These are the activations of a small neural network, seen along a few directions. Each row is one input.
In each table, some parts of the input vary, and every possible input appears once, in random order.
Descriptions start from the smaller parts, as in this example, which fits no table here: one of 8 places around a ring, together with either a single point or one of 9 places around a ring or (one of 3 separate values, together with one of 4 places along a line).
Shared parts are said once, and a part with two or three values counts as separate values.

Other details of the inputs shift rows strongly along two fixed directions, in all tables alike. That doesn't count.

Table:
row 1: [-20  -8  75 -20  -1 -27 -60  -8 -86 -74 -22]
row 2: [-20  76  54 -72 -67 -62  58 -21 -57   0  10]
row 3: [  -3   82   38 -121  -48  -41   29  -13  -38   12   13]
row 4: [ 10 -74  -8  77  40  47 -59 -10  39 -38 -22]
row 5: [-36  -9  69 -47  58   1 -72  14 -69 -67  21]
row 6: [ 25  -3 -50  31 -50   9  39 -11  46  43 -28]
row 7: [ 38   3 -62  10 -27  18  32  -4  62  53  -9]
row 8: [-48  -7  91   4  63 -58 -49  32 -81 -70  -8]
row 9: [ -5  10 -41  49   2 -28  77  23  65  58  -3]
row 10: [ 35  15 -61  -3  -3  35  38 -10  83  55  25]
row 11: [ 24 -80 -20  87  48  36 -82  14   8 -34 -34]
row 12: [ 25  12 -47  33 -56  -4  53 -10  31  50 -16]
row 13: [ -14   92   52 -107  -28  -46   55   -8  -38   13   48]
row 14: [ 10 -75  -7  72  63  59 -62 -10  48 -41  -5]
row 15: [-25 -21  58 -39  27 -10 -89  16 -90 -67 -21]
row 16: [ -4   4 -45  29 -42   2  60  -7  30  42   0]
row 17: [ 20   2 -47  27 -55   7  51 -17  53  44 -20]
row 18: [ 37  10 -57  18 -30   9  38  -3  44  53   2]
row 19: [ 30   2 -59  24 -40   3  37   2  49  52 -25]
row 20: [-31 -19  60 -22  -2 -23 -68   6 -99 -66 -37]
row 21: [ 12 -84 -33  64  69  66 -90  15  19 -28 -10]
row 22: [ 20 -75 -15  59  98  74 -80   4  62 -37  15]
row 23: [ -6 -10  72 -45  43  -2 -96   0 -74 -72   2]
row 24: [  -5   92   43 -112  -38  -44   43  -11  -43   16   37]
row 25: [ 16  10 -64   4  -8  26  43   3  52  57  25]
row 26: [ -1   6 -44  22 -25  11  63  -7  41  44  15]
row 27: [ -4 -70 -21  72  17  32 -50   4  -4 -28 -32]
row 28: [ -20   88   57 -112  -34  -45   57  -17  -27    7   33]
row 29: [-61  74  47 -57 -32 -95  79  31 -67  22   3]
row 30: [ 10   7 -64  23 -48  -6  51  12  20  58 -20]
row 31: [ 11 -64  -5  77  57  46 -48  -8  29 -34   7]
row 32: [-40  -7  73 -41  48  -5 -58   8 -71 -68  16]
row 33: [ 20  18 -36  17   0  16  60 -11  61  45  38]
Each input here is: one of 3 separate values, together with either a single point or one of 10 places around a ring.
Changing only the choice among 3 separate values turns row 22 into row 5. The same change can be made to row 14. Which row results?
Answer: row 26
Which other rows agree with row 31 in the choice among 3 separate values? List them by row number.
Answer: row 1, row 2, row 8, row 11, row 12, row 13, row 18, row 23, row 24, row 33
Which other rows does row 32 become when the choice among 3 separate values takes its other values? List them by row number.
Answer: row 28, row 33

Table:
row 34: [ 30 -47 -18  34  30  64 -50 -20  41 -22  10]
row 35: [ -5 -17  63 -18 -22 -25 -69 -10 -80 -66 -48]
row 36: [ 14 -63 -44  59  18  37 -55  17  10  -4 -35]
row 37: [ 18 -50 -36  28  45  59 -53   5  30  -5   4]
row 38: [ -5  31 -31  -8  -1  -5  66  11  32  53  32]
row 39: [ -2  23 -27  10 -32   1  72 -15  37  40  19]
row 40: [-10  16  58 -78  39  -3 -57   7 -52 -49  22]
row 41: [  3 -58 -17  82  47   5 -40  30  14 -11 -36]
row 42: [-27  12  86 -43  55 -25 -45   3 -40 -60  19]
row 43: [ -21   95   60 -107  -15  -60   52   -1  -31   13   38]
row 44: [  6  36 -27 -14   4  -1  67   7  50  53  39]
row 45: [  3  17 -38  13 -59  -3  63 -18  19  41  -1]
row 46: [ 37 -42 -27  23  52  57 -62  -5  59 -11   5]
row 47: [ 24  17 -58  10 -43 -17  48  12  31  61 -26]
row 48: [ 20  35 -39 -21  -1   8  54   4  50  55  41]
row 49: [-26 -16  64  -8 -15 -27 -55  -7 -89 -68 -37]
row 50: [ 41  32 -32 -18 -41  22  44 -35  62  41  21]
row 51: [ -6  12  58 -79  28   4 -63   0 -49 -51  14]
row 52: [ 30  13 -59   9 -55 -10  42   4  34  60 -33]
row 53: [  1  15 -26  43 -47 -37  77   1  31  44 -26]
row 54: [-24  -5  43 -37  10 -25 -60  22 -85 -44 -23]
row 55: [-12   7  75 -47  14   0 -48 -22 -52 -67  12]
row 56: [  -3   90   64 -105  -60  -45   49  -38  -35   -4   24]
row 57: [  5  20 -52  15 -31 -18  55  21  13  59  -4]
row 58: [ 11  24 -33   2 -45  12  63 -25  35  42  16]
row 59: [ 10 -63 -28  58  12  46 -51  -9   9 -21 -17]
row 60: [ 41  36 -38 -32 -33  22  39 -25  66  48  19]
row 61: [-13 -19  71  -3 -16 -32 -60 -11 -79 -71 -49]
row 62: [ 29  37 -40 -15   1   7  50  -3  65  58  37]
row 63: [-26  11  93 -36  45 -22 -44  -8 -43 -69  15]
row 64: [ 32 -39 -26  24  63  50 -56   2  56  -8  13]
row 65: [-39  76  41 -72 -50 -82  60  20 -75  18  -3]
row 66: [  0 -49 -30  50  53  28 -43  23   8  -5   4]
row 67: [-10  27 -20   9 -18  -8  77  -6  35  42  25]
row 68: [ -21   75   29 -105  -75  -46   40  -11  -68   14    4]
row 69: [ 17  33 -18   3 -24   2  68 -25  64  37  25]
row 70: [ 17 -66 -39  64   8  41 -55   6  10 -10 -38]
row 71: [ -9  16 -32  21 -47 -13  71  -8  22  38   2]
row 72: [ 19 -57 -24  46  26  61 -52 -16  25 -20  -1]
row 73: [-10  29 -24   0  -7 -10  74   5  34  48  30]
row 74: [ 16   9 -48  18 -76  -2  49 -14  15  46 -22]
row 75: [ 31 -68 -35  70   8  35 -61   2  23 -13 -52]
row 76: [ 32 -42 -25  21  37  65 -52  -9  45 -14  10]
row 77: [  0  35 -16   1 -13  -3  80 -11  53  41  35]
row 78: [-50   0  69 -25  30 -37 -34  17 -76 -55   1]
row 79: [-26  85  64 -94 -47 -50  62 -22 -40  -4  31]
row 80: [ -2 -38   0  44  69  31 -23   9  40 -16  23]
row 81: [ -24   86   40 -111  -27  -50   49    6  -58   18   37]
row 82: [ -2 -60 -10  90  40   0 -32  23  17 -17 -38]
row 83: [-14 -55 -14  81  37   6 -25  26   5 -14 -24]
row 84: [-19 -51  -4  71  37  15 -22   9   8 -24  -7]
row 85: [ 11  20 -60 -12 -42   6  48   2  27  60   4]
row 86: [-45   2  62 -32  37 -32 -41  23 -78 -49   3]
row 87: [ 21 -51 -33  33  34  63 -52  -6  30 -10   1]
row 88: [ 17 -58 -29  73  42  13 -51  27  12  -7 -33]
row 89: [-45  -8  74  -2   7 -44 -35  12 -84 -63 -26]
row 90: [-20   8  50 -69  36  -3 -55  10 -65 -45  15]
row 91: [  6 -51 -39  41  43  38 -47  18  13  -4  -4]
row 92: [-38 -15  68   0  -4 -35 -44   3 -84 -68 -34]
row 93: [  9   9 -32  45 -59 -27  69  -8  32  40 -32]
Changing only one part turns row 74 into row 92. The same change can be made to row 72. Which row results?
Answer: row 39
Changing only one part turns row 70 into row 57. The same change can be made to row 76. Which row results?
Answer: row 48
What is each input in this table made of?
Answer: one of 6 places along a line, together with one of 10 places around a ring
Which other rows does row 42 become when the place on the ring of 10 takes its other values? List them by row number.
Answer: row 43, row 46, row 50, row 56, row 60, row 62, row 63, row 64, row 69
Which other rows does row 42 become when the place on the line of 6 takes its other values? List them by row number.
Answer: row 73, row 78, row 80, row 82, row 83

Table:
row 94: [-10  40   0 -26 -51 -56  58  15 -36  31 -12]
row 95: [ -7  47  20 -30 -45 -42  52 -12  -8  18  -8]
row 96: [-11  21  65 -53  23 -24 -31   7 -45 -40   6]
row 97: [  8 -55 -18  36  -9  22 -57   6 -21 -26 -53]
row 98: [  1  63   5 -69 -16 -30  50   2  -9  29  32]
row 99: [ 10   2 -40  16   1  21  32   5  59  37  16]
row 100: [-17 -43  -8  40  10  -1 -30  21 -23 -13 -32]
row 101: [ 18   0 -30  34  -3   8  43  -8  52  29  17]
row 102: [ 10 -48   3  32   0  31 -51 -19  -2 -47 -29]
row 103: [ -9 -28  13  27  32  13 -34  -2  11 -31   5]
row 104: [ -4 -31  14  43  23  12 -32  -6  -3 -30 -18]
row 105: [ 32  -6 -47  -4 -26  42  26 -11  56  30   1]
row 106: [-16  41  15 -27 -45 -33  60 -11 -24  18  10]
row 107: [-24  27  43 -68  22 -21 -32   9 -45 -29  19]
row 108: [-18  33  -4 -23 -51 -42  54  13 -44  33 -10]
row 109: [  0  -5 -37  42 -18   6  40  -7  48  29  -6]
row 110: [-24  19  63 -40  10 -28 -18  -3 -51 -45  14]
row 111: [ 20   4 -36  18   2  25  34   0  55  39  10]
row 112: [  1 -37   9  23  51  35 -40   9  -1 -25  15]
row 113: [-28  10  45 -26 -13 -41 -25  15 -79 -28 -35]
row 114: [ -8 -33  11  47  24  17 -30  -6  -9 -31  -9]
row 115: [ 30  -3 -58 -16 -16  43  13 -13  53  36   6]
row 116: [ 10 -32  11  24  55  24 -41  14   8 -30  11]
row 117: [ -5 -29  -6   2  49  28 -44   7   8 -14  15]
row 118: [ 24   6 -45   6  11  18  24   0  60  45  10]
row 119: [-33  16  67 -45   4 -23 -20 -10 -51 -44   9]
row 120: [ 16   5 -51  12  11  30  28  -2  45  45  25]
row 121: [ -5 -33   9  17  45  29 -40   8   7 -25   9]
row 122: [ 14 -12 -50  46 -23 -14  34  18  26  45 -30]
row 123: [  2  -3 -39  44 -17   2  40  -3  47  28  -1]
row 124: [  0  -9 -37  44 -18   9  43  -9  43  29  -2]
row 125: [ -4 -33  16  36  36  26 -36  -9   2 -30   6]
row 126: [-17  16  72 -41  10 -27 -29 -10 -43 -45  -4]
row 127: [  4  -2 -33  29  -9  14  36 -10  58  32  10]
row 128: [  1 -36  11  47  30   5 -26   1  -2 -34  -8]
row 129: [ 21   0 -28  34  -4   7  37 -10  57  32   6]
row 130: [ 14   2 -30  31 -10  17  39 -15  53  33   5]
row 131: [-11 -40  -6  47  14   5 -34  17 -29 -15 -30]
row 132: [ 26 -39   5  26  11  34 -64 -23   5 -34  -5]
row 133: [ -3 -42  -2  41  15  -6 -37  20 -14 -13 -44]
row 134: [ 17   2 -38  22   4  29  36   1  47  38  20]
row 135: [-15  25  47 -64  25 -12 -35  -1 -46 -28  12]
row 136: [ 16   4 -42  21   7  18  35  10  52  34  26]
row 137: [ 20  65  -1 -90 -46 -11  15 -17 -19  28  22]
row 138: [ -1   3  34 -29 -35 -28 -57   2 -88 -34 -40]
row 139: [ 27 -11 -41  15 -35  34  27 -28  55  21  -4]
row 140: [ -6 -38  15  33  36  24 -31  -7   0 -29  11]
row 141: [-23  35  -4 -26 -53 -48  47  13 -28  30 -21]
row 142: [ -4 -25   7  17  46  21 -43  14  12 -27  10]
row 143: [  4 -35  14  44  28   2 -32   0   2 -31 -18]
row 144: [ 13  50  11 -43 -77 -32  31 -29 -27  14  -4]
row 145: [-10 -41 -11  45  16  -7 -30  28 -23 -16 -26]
row 146: [-20  20  45 -64  26  -9 -27   3 -57 -28  27]
row 147: [-15 -37 -10  40  12  -8 -32  26 -17 -16 -30]
row 148: [-28  15  57 -25  -1 -37 -13   1 -61 -45   0]
row 149: [ -5  60  -3 -66 -16 -26  44   6 -10  30  35]
row 150: [ 21  60   9 -78 -57 -12  28 -14 -14  24  16]
row 151: [ -4 -26  -6   2  48  25 -48  10  12 -14  10]
row 152: [  1  58  19 -60 -28 -29  49  -1   2  25  12]
row 153: [  4  62   5 -69 -17 -31  44  -1  -3  33  21]
Changing only one part turns row 120 into row 114. The same change can be made to row 118. Which row results?
Answer: row 95
What is each input in this table made of?
Answer: one of 5 places along a line, together with either one of 2 separate values or one of 10 places around a ring
Start at row 149 and move only the place on the line of 5, one step at a time. The first step leads to row 136. Which rows follow, in order?
Answer: row 110, row 148, row 145
Which other rows does row 147 become when the place on the ring of 10 takes its other values? List them by row number.
Answer: row 94, row 100, row 108, row 113, row 122, row 131, row 133, row 141, row 145
Which other rows agree with row 112 in the place on the line of 5? List them by row number.
Answer: row 96, row 99, row 105, row 111, row 116, row 121, row 134, row 136, row 142, row 150, row 152
